j_893: [35 41 -1  5]
j_51: [ 0 16 34 56]
j_898: [ 4 41 -1 35]
j_486: [ 4 40 34 -1]
order: [ 5 -1 41 35]	j_893
order: [-1 34 40  4]	j_486
order: [ 4 41 35 -1]	j_898
order: [41 35  5 -1]	j_893
order: [35  4 41 -1]	j_898

j_658: [  5 -36 -24  -4 -60  29  -4  15 -10 -22 -45   3  -3  19  15]
j_594: [-13  21  25 -17   0  17 -12 -22  17 -11 -17 -21 -18  -2 -11]
j_416: [ 10 -15   7  17  -2 -12  10   4  13 -23  11 -52  16  14  22]
j_97: [-22   3 -45  19  15  29 -10 -36  -4  15 -60   5  -3 -24  -3]
j_633: [ 11  11 -13 -10   0  33 -14   2 -13  17  -6  -6  -5  -8   0]
j_394: [ 11  11 -13 -10   0  33 -14   2 -13  17  -6  -6  -5  -8 -10]
j_480: [-22 -17  25 -13  21   1 -17  17  -2 -12 -18 -21  17 -11 -11]
order: [ -4   3   5 -24  -3  -4 -22  15 -45 -36  15 -60  19  29 -10]	j_658
order: [-11 -11  17 -21 -18 -12  -2  17 -17   1  21 -13  25 -17 -22]	j_480
order: [-24  -3 -22   3 -45  19  15  29 -10 -36  -4  15 -60   5  -3]	j_97

j_919: [  5 -10 -11  -3   3   1]
j_216: [-15 -20 -17  10 -26 -29]
j_700: [ 20 -10  -2   1  11  14]
j_949: [ 16 -10   1 -26  11   8]
j_500: [  5   3  -4 -10 -11   1]
j_583: [-19   1  11   0   9 -19]
j_353: [  2   5   2   0 -60  13]
j_181: [ 23   6   8 -11   4  24]
j_335: [ -2  11  15   1  20 -10]
j_951: [  8   2  43 -20 -13   3]
j_763: [  4  25  13 -19   3   2]
order: [-29 -26  10 -17 -20 -15]	j_216
order: [  1 -11 -10  -4   3   5]	j_500
order: [-10 -11   1   5   3  -4]	j_500
order: [  3   1   5 -10 -11  -3]	j_919
order: [-10  -2  11  15   1  20]	j_335

j_507: [  1  -9 -24  -7  -2  -7  52  -3  53 -11  16   6 -20   9  21  -8  30 -31
 -20   9  11]
j_385: [ -9  11   8 -33   1 -28  -5  20  -3  10   6  -1  -8  11 -12   9   3   2
  30 -26 -28]
j_851: [ -7   6  -8   9 -24  21 -11  -7 -20   9  -3  51 -20  -9 -31  16   1  -2
  53  11  30]
j_314: [  2  -9  -5 -22  16   0  31   5  -7  10  -8 -10 -28   8 -52  -2  -4   5
  14  26 -23]
j_501: [ -4 -14   6 -18  -7  -4   7  -7   5 -29  15 -14  26  14 -40 -17  -7   3
 -19  -8   6]
j_871: [-13   9   4 -24   6  17 -20  13  14   1   5  -6   3  16  25 -14   1   1
  -5  30  40]
j_442: [ -7   6  -8 -43 -24  21 -11  -7 -20   9  -3  51 -20  -9 -31  16   1  -2
  53  11  30]
order: [-28 -26  30   2   3   9 -12  11  -8  -1   6  10  -3  20  -5 -28   1 -33
   8  11  -9]	j_385
order: [ -7   5   7  14  26 -19  -4 -17  -7   3   6   6  15 -18 -40 -14 -29  -7
  -4 -14  -8]	j_501
order: [ 30  11  53  -2   1  16 -31  -9 -20  51  -3   9 -20  -7 -11  21 -24   9
  -8   6  -7]	j_851

